Each row below holds a small network's activations on one record, seen along a few directions.
Each row is followed by the record's values for the fields SESE, DEP, VALO, GOSE, PAV, FURA.
A field that a record lacks is written absent.
The largest differences between rows may come from other fields.
Strong random noise was added to every row along 9 fixed directions; ignore it. To show where, here is one row again and again, with new noise each time:
[   9  184 -419 -141  240  -91   88 -221 -284  107  -59   90  266   43
 -130   54  -84  180  -96 -552  123  131  -31  142 -238  -63 -273  -45
 -118   44]
[  -7 -123  -12   38  108   46   62  -85  154  172  -15  281 -266 -137
  116   32  275  -21 -118  189  135 -292  -37  350  -77    4  222  337
  171   68]
[  13  287  247 -101  359  209 -414  -98 -109   36  254   -6  119    1
 -151  163   23  -96  264 -354  -51  157  -47 -151  -94  139 -205  -64
  -27 -210]
[ 289 -169   16  -36 -515 -274    0  -95  200 -255  -19   51 -396  148
  113 -193 -131 -251  -89  102  -86  169  166  451  -44  201   33 -219
   11  -43]
[ 144  288 -234 -112  377  113   47 -282  -93  109   48  -78  371  -84
  -78   51  117  302  -36 -308  -68  286  144    6 -166 -112 -228 -241
 -177 -238]
[  64   92  -65   97  -12 -188   -5 -408  -90  -29    2 -326  -20  129
  276 -190  -46  348  159  321  -91  403  623  287   26 -145  -30 -713
 -360 -426]
[  45  -16 -230 -256 -118  344 -566 -505 -186 -136 -202  -25 -380  113
  -61  135 -257 -401  274   33  -44  206  249  219   87 -162  -55 -188
 -145 -166]
[ 326   42 -207 -183  152  153 -109 -221   55 -224 -142   14  193  -17
 -263   52 -197  -47 -131 -327   42  203    4  -35 -151 -227 -273  105
  126 -115]
[-425  -34 -252  -21  -57  -89  -85 -155 -464  296 -103   38 -154  170
   87  -27  -70   26  214 -132  211  -72   82  311  -19  180  149  -39
 -200  -53]
[  57  316  -25 -326  251  522 -451 -552   53  342  137  219 -351 -277
  164  308  516 -224  287  197 -421  221  209  316  152  -20   58 -474
 -381 -397]
[ 452  -91 -100 -226 -167  -53  -82  -52  271 -303  -47  393 -234  -15
 -217   74 -139 -445 -296 -390   22  -24 -280  268 -215   32 -225  334
  314  265]

[-257    8 -335 -102 -392 -131  102   27 -335  170  114  104  -52   85
  119   -4   71   10  176 -157 -163  -96   -2  130  -61  403  182 -111
   -3  222] : <SESE:rus DEP:buf VALO:zak GOSE:gubod PAV:gobo FURA:kulu>
[-118   10 -214 -167   54  624 -101  -78 -180  317 -146  -20  296 -185
 -120  203  385  -23   37  114 -145   -2    8 -240  182  117  275  176
  -35 -481] : <SESE:nomap DEP:buf VALO:zak GOSE:absent PAV:vikez FURA:vata>
[  65   42   -5  302 -125 -135  216  161   92  -73   44 -445  326   99
   33 -236  -31  363 -155   51  -17  119  253  -62 -192  113   46 -105
   -6   82] : <SESE:vuman DEP:dipab VALO:zak GOSE:rep PAV:gerem FURA:kulu>
[ 174 -233   33 -105 -524   34  376  140  397   14 -200  -39  -36 -226
   -1 -214  207   42 -211  237 -134   16  155  127  153    6  259  -21
   81 -399] : <SESE:nomap DEP:reru VALO:zak GOSE:kis PAV:tomi FURA:vata>
[   6  305   57   75  -77 -258  325  182  109   40  184 -316  289   78
    6 -298   -6  409  -58 -213 -115  176  111 -101 -145  330   12 -255
  -74 -222] : <SESE:vuman DEP:reru VALO:miled GOSE:absent PAV:absent FURA:absent>
[-337  276  515   62   35  205 -543  213 -113  -39  416 -425  -19  241
  -54   10 -162 -159  524 -175    2  -72   17 -295  -10  551   29  -19
   14  -44] : <SESE:nomap DEP:dipab VALO:miled GOSE:absent PAV:absent FURA:absent>
[ 163 -101   42   53 -260 -310  189  345  167 -312   47  -39  227  171
 -133  -81 -143  -43 -236 -335   72  -35 -216 -114 -154  122 -141  205
  239  223] : <SESE:nomap DEP:dipab VALO:zak GOSE:absent PAV:vikez FURA:vata>
[-205  179   31 -210  169  -41 -116    4 -304   51 -192  -37  442   16
 -184   85 -325  322  201 -426  104  226   24 -333  229 -321 -269 -154
   -9 -568] : <SESE:nomap DEP:foza VALO:miled GOSE:absent PAV:absent FURA:absent>
[ 151  258  219  -80  297  168 -124  127  276  -91  193   50   93 -204
 -159  192  -85   -3  -45 -214   33 -157 -152 -367 -191 -176 -235  379
  361  168] : <SESE:vuman DEP:reru VALO:nupe GOSE:kis PAV:tomi FURA:vata>
[ -34   53  321  -80  475 -122 -290 -230   92  110   38  457 -207 -132
   48  270   91  -82   62   55  -72  -79 -141  101  138 -384 -259    4
  162 -151] : <SESE:rus DEP:vodig VALO:miled GOSE:absent PAV:absent FURA:absent>
[ 146 -209  -18  -37 -279  109  -13   71  200 -209 -274  -60 -103  -13
  -89  -34 -113 -298  -41  251 -100  -74  -83  -86   48   52  131  275
  306  127] : <SESE:nomap DEP:vodig VALO:nupe GOSE:gubod PAV:gobo FURA:kulu>
[  -3 -114  161   32 -333 -380  148  401  119    0   17  209  -65  -44
  -52 -197 -104  -31 -128 -180  -37  -35 -339   31   31  337   39   54
   31  -12] : <SESE:gir DEP:reru VALO:zak GOSE:rep PAV:gerem FURA:kulu>
[ 199  -14   60    2  130  149   37  118  384  -64  -30   16 -207  -45
  -32  -25   60    8 -114   93   44 -240   41   83  -87  -12   42  212
   67  233] : <SESE:poviz DEP:dipab VALO:nupe GOSE:absent PAV:vuz FURA:kulu>
[-231 -239   35  163 -247 -232  233  316 -131   49 -307  -50  199  155
  -86 -163 -123  101  -61   16  183   16  -82  -77  159  232  237  174
  -20 -372] : <SESE:poviz DEP:vodig VALO:zak GOSE:absent PAV:vikez FURA:vata>
[ -90   23   32  135  295 -362  272  250  218  -63   27  -17  279  -92
  -98  -60  -67  242   51   88 -125  100 -185 -512  138 -110 -228 -113
  -70  -85] : <SESE:rus DEP:vodig VALO:nupe GOSE:rep PAV:gerem FURA:vata>
[ -42  213   32   75   70  215  -94 -138  -27  180  175 -346  142    6
  127   14  191  304   68   69  -24   32  360  -41  -76  115  135 -312
 -176  -58] : <SESE:nomap DEP:dipab VALO:zak GOSE:absent PAV:vuz FURA:kulu>
[ -22  -62 -598    7  -62   81  424   64  -18    3 -318 -177  321  -57
  -71 -163   13  252 -275 -124  176  -27  -83 -103 -116  -21  197  183
   37   78] : <SESE:poviz DEP:reru VALO:zak GOSE:absent PAV:vikez FURA:absent>
[  25  168 -406 -396 -121  353  -79 -183   92  169 -107   96 -269 -193
    2  255  279 -322  -19    3 -274   98  -81  177   63  142   56 -129
 -330   32] : <SESE:poviz DEP:dipab VALO:nupe GOSE:rep PAV:gerem FURA:vata>
[ 154   33  225 -177 -155  313  122  324  317   22  -69 -302  443 -183
 -281 -174  110  264  -31 -250 -146  252  -50 -397   74   96  146  143
  112 -700] : <SESE:gir DEP:reru VALO:miled GOSE:absent PAV:absent FURA:absent>
[  67  195 -598  -99    3  167 -150 -382 -196  -54    5   18  -42   53
   62  149   10 -189   43  -71 -148  243   47   25  -50  -76 -176 -298
 -224  399] : <SESE:vuman DEP:vodig VALO:zak GOSE:absent PAV:vikez FURA:absent>
[ 256   64 -178   24 -151 -581  529 -119  346   32  -62  -90   54  -39
  283 -353   95  562 -316  -16 -195  221  396  324  -84 -162  -96 -729
 -279 -197] : <SESE:rus DEP:reru VALO:zak GOSE:absent PAV:vuz FURA:kulu>
[ 149  332    0 -186   55 -238   -5  -99 -107 -112  179   -8  229   93
  -82   12  -78  117  -10 -499  -99  353  -40   79 -135  154 -412 -452
 -343  -26] : <SESE:poviz DEP:dipab VALO:miled GOSE:absent PAV:absent FURA:absent>
[-294  -86  252  395 -147  120  -66  138 -313 -146   27 -678  272  338
  -70 -194 -245  165  251  110  230  108  206 -290   39  320  239  -10
   60  -94] : <SESE:nomap DEP:vodig VALO:miled GOSE:absent PAV:absent FURA:absent>
[-250 -119  782  228  -75 -614 -253  346   76 -103  153  133 -198  229
  184  -80 -297   10  308   50  241 -136   34  -64  182   19  -93 -129
  209 -111] : <SESE:nomap DEP:vodig VALO:zak GOSE:absent PAV:vuz FURA:kulu>
[ 339   53  260  177  293 -157 -156 -119  178 -309  -73 -314  175   -1
  -17  -42 -193  125  -42  232  126  268  188  -78  -88 -361 -280 -260
   41  -60] : <SESE:poviz DEP:dipab VALO:nupe GOSE:rep PAV:gerem FURA:kulu>
[ 118  148 -454 -296 -309   -3   75  -58 -254   78 -111   76   25   31
 -137   69  -28  -96  -65 -424  -68   32  -83  186 -150   88 -107  -28
    8  254] : <SESE:nomap DEP:reru VALO:nupe GOSE:gubod PAV:gobo FURA:kulu>
[ 170   58 -682 -461  321  396   26 -524  -30  273 -384  396   89 -258
 -127  418  235 -208 -224 -209 -142   63 -178  250   81 -553 -213  -22
  -96  -87] : <SESE:nomap DEP:vodig VALO:zak GOSE:absent PAV:lub FURA:vata>
[  20 -156  278  207 -267 -256  189   40  296 -111  132 -362 -164   31
  340 -419   52  415    5  614 -114    5  484   57  125   40  289 -294
  -23 -357] : <SESE:rus DEP:reru VALO:miled GOSE:absent PAV:absent FURA:absent>
[ 209    9  267  -59 -294   75   99  296  414  -99  300  -23  -51 -105
   52  -46  178 -195 -109    1 -277  -10  -39  -41  -43  358   95   40
   53  -14] : <SESE:vuman DEP:dipab VALO:zak GOSE:kis PAV:tomi FURA:vata>
[-378   27  244 -210 -414   61  -26  439  -34  381  307  202 -210 -105
  -75   29  278 -315  236 -346 -162 -232 -277  -93   74  735  366  157
    7  -80] : <SESE:rus DEP:reru VALO:zak GOSE:kis PAV:tomi FURA:vata>
[-364   60  -24  285   82  -38 -141 -177 -355   75  139 -241 -132  221
  292   -8  -99  216  270  289  208  -17  371  123   46  -72  112 -169
 -121  209] : <SESE:vuman DEP:vodig VALO:miled GOSE:absent PAV:absent FURA:absent>
[ 429  -56 -166 -248  -74  162  170 -268  367  -98 -260  125  -61 -259
  -13   19  117  -79 -331  277 -264  257  164  292   34 -210 -104 -295
 -169 -264] : <SESE:poviz DEP:dipab VALO:zak GOSE:kis PAV:tomi FURA:vata>
[-247  -39  337 -177 -299 -269 -371  291  -93  -61  -68  157 -161  212
 -186  -75 -515 -189  227 -373   49   28 -136 -264  176  105  -79  -84
   84 -282] : <SESE:rus DEP:reru VALO:zak GOSE:absent PAV:vuz FURA:kulu>
[-208 -166  296 -141 -135  144 -358  237  -58  122  -41   89 -127    0
  -43   54 -140 -366  354  -12   44  -78 -278 -312  260  167  158  235
   58 -327] : <SESE:gir DEP:buf VALO:nupe GOSE:absent PAV:lub FURA:vata>
[ 172  261 -105 -248  260 -200  -24 -196   82  -95  196  170  -36  -94
   -7  237  -80   61  -82 -302  -72   34    1  -19 -233 -310 -470 -156
   17  363] : <SESE:rus DEP:dipab VALO:nupe GOSE:kis PAV:tomi FURA:vata>
[ 393  114  140  -26 -361  110  165   35  357   78  286  -14 -314  -79
  215  -18  354  -67  -24  146 -510  141   80  267   80  407  232 -436
 -115   16] : <SESE:rus DEP:foza VALO:nupe GOSE:absent PAV:lub FURA:vata>
[  -9   30  -87 -392  333    8  -56   52 -167  199 -377  423  364 -229
 -374  241 -102  -81  -18 -331  -60  178 -465 -282  288 -438 -390  187
  -59 -492] : <SESE:vuman DEP:vodig VALO:nupe GOSE:gubod PAV:gobo FURA:vata>
[-217  -50 -319  -76  -94  227  -56 -209 -148  294  -33  341 -498 -104
  179  111  271 -254  -40   89   91 -307 -112  541   23  253  268  139
 -137  311] : <SESE:poviz DEP:buf VALO:miled GOSE:absent PAV:absent FURA:absent>
[ 364  157  307  104   45 -140   74   37  255 -146  313   38  105  -36
   65  -57  137  168 -273    8  -70  124   38  151 -189  -34 -164 -133
   88  121] : <SESE:vuman DEP:dipab VALO:miled GOSE:absent PAV:absent FURA:absent>
[-119 -165 -654  150   20  -90  520  -61 -287  283 -113  258  149 -124
  223   23  259  388 -239   38  195 -419   99  409 -200 -194  194  281
   89  522] : <SESE:vuman DEP:buf VALO:nupe GOSE:gubod PAV:gobo FURA:kulu>

Which values does each new row have?
[ -75   30 -749  -46 -270   77  719  -73  140  525 -284  -51   88 -203
  161 -261  440  532 -397  -80 -120  -40  158  344 -156  154  381 -123
 -311  -14] : <SESE:gir DEP:reru VALO:zak GOSE:absent PAV:vuz FURA:kulu>
[ -35  -75  304  -41 -167  -54 -175   77  193   50  163   80 -203  -10
   35   -3   96 -168   66  -12  -66 -158  -85  133    0  196  119   96
  198 -109] : <SESE:rus DEP:dipab VALO:miled GOSE:absent PAV:absent FURA:absent>
[ 725   96   81 -132 -171   22  115  355  481 -436  190  -61   60  -28
 -362  -12   12 -555 -319 -444 -275  386 -385 -128 -177  454 -369    2
  123  220] : <SESE:poviz DEP:vodig VALO:nupe GOSE:rep PAV:gerem FURA:vata>
[-217  340   30 -129  -55  -33 -143   43   13  245  218  160 -368 -105
  212  112  280  -89  248 -162 -269    3  -31  231   56  397   44 -460
 -381   86] : <SESE:poviz DEP:reru VALO:zak GOSE:rep PAV:gerem FURA:kulu>
[-239 -206  -69   99  179 -175   58   71  -32   33 -216   39   18   44
   12  -12 -226  187 -120  -30  500 -486  -60  176  -75 -335    9  542
  327  190] : <SESE:nomap DEP:dipab VALO:miled GOSE:absent PAV:absent FURA:absent>
[ 459 -267   10   25 -220  162  -81 -224  140 -448 -286 -215  -27  107
 -215 -168 -207 -284 -189  287   73  377  190   79   75 -136  -13  -63
   46 -151] : <SESE:poviz DEP:vodig VALO:miled GOSE:absent PAV:absent FURA:absent>
[-380  -75 -401 -137  387   21  116   10 -347  250 -218  229  283  -34
 -197  173 -109  263  -67 -414  349 -235 -247 -158   13 -328  -83  496
  207  131] : <SESE:rus DEP:vodig VALO:miled GOSE:absent PAV:absent FURA:absent>
[ 227    2  665  335  -29 -395  -41  331  164 -391  204 -305  149  240
 -129 -267 -323   31 -153 -169  317   96    3  -39 -199  237  -72   59
  209    7] : <SESE:poviz DEP:dipab VALO:miled GOSE:absent PAV:absent FURA:absent>
[  37   39  207 -137  234  389 -285  -75  243  132 -226  142   17 -279
 -186  160   30  -81  -37   58   33  -82 -105  -61  185 -418   93  277
  195 -467] : <SESE:vuman DEP:reru VALO:miled GOSE:absent PAV:absent FURA:absent>
[  89 -111  352  301  557  123 -206 -128  -37 -212  -11   -9    3   35
  -97   74  -70   17  -81  279  404 -110   -9  -22  -53 -293  -86  332
  215  195] : <SESE:poviz DEP:vodig VALO:miled GOSE:absent PAV:absent FURA:absent>
[-642 -362 -195  -81 -218  -97  230  201 -346  425 -311  -25  189   54
  -46 -200    9  315   93   47  318 -258  -36  -56  223   44  450  358
  -13 -380] : <SESE:rus DEP:dipab VALO:miled GOSE:absent PAV:absent FURA:absent>
[-111  -19  112  167    1  155 -130  -70 -132   45  137 -279  -65   93
  153   -2   79   71  209  115   33  115  215   87    3  107  144 -118
  -90   -1] : <SESE:gir DEP:vodig VALO:miled GOSE:absent PAV:absent FURA:absent>
[ 207  -70  258  129  357  -54   79   15  212  -78 -170   37   59 -111
 -101  -74   -8   74 -287   63  157    5 -165  120    4 -181 -163  187
   91 -156] : <SESE:poviz DEP:vodig VALO:miled GOSE:absent PAV:absent FURA:absent>
[-314  150 -237   67 -357 -254  -28    2 -176    9  113  -23 -400  252
  242 -135  -74  -55  171  -37  -24 -132   70  153  -77  283  127 -145
 -180  468] : <SESE:vuman DEP:reru VALO:zak GOSE:absent PAV:vikez FURA:absent>
[-130 -243  152  295  -36   25 -149   59 -364 -278   86 -259  104  263
  -72   58 -369  -92  263  197   73  -51  100 -239   42  -37  113  116
  219  136] : <SESE:rus DEP:vodig VALO:nupe GOSE:gubod PAV:gobo FURA:vata>
[ 242  117   65   72  539  277  253 -113  321  135 -103   -2  246 -396
    8    1  362  449 -412  236  111  -59   78   57  -45 -387  140  138
   82 -293] : <SESE:poviz DEP:reru VALO:miled GOSE:absent PAV:absent FURA:absent>
[-123   51  303  307  168 -457  -88 -191 -230 -112  144 -181  -88  231
  256   -6 -212  117  202   88  133   98  363  205   26 -199 -265 -496
 -240   22] : <SESE:nomap DEP:vodig VALO:zak GOSE:kis PAV:tomi FURA:vata>
[-303 -108  203  293  115 -529   31  125  -65  -46   58   56 -120  147
  175  -45 -189  166  -12  304  236 -210   93   53   12 -127   15   16
   -6   86] : <SESE:vuman DEP:dipab VALO:zak GOSE:rep PAV:gerem FURA:vata>
[ -89  -83  621  -44  -83 -375 -543  197  -42 -239    0  224 -133  226
 -131   72 -549 -362  318 -247  157  121 -189  -76  228 -135 -373   30
  254 -311] : <SESE:vuman DEP:vodig VALO:miled GOSE:absent PAV:absent FURA:absent>
[-285 -104  146  -35  186  -30   98  254  -70  233  -72  277   54 -101
  -68   49  155   67  -96 -183  301 -305 -374  125  -16   95  100  405
  112    7] : <SESE:poviz DEP:dipab VALO:miled GOSE:absent PAV:absent FURA:absent>
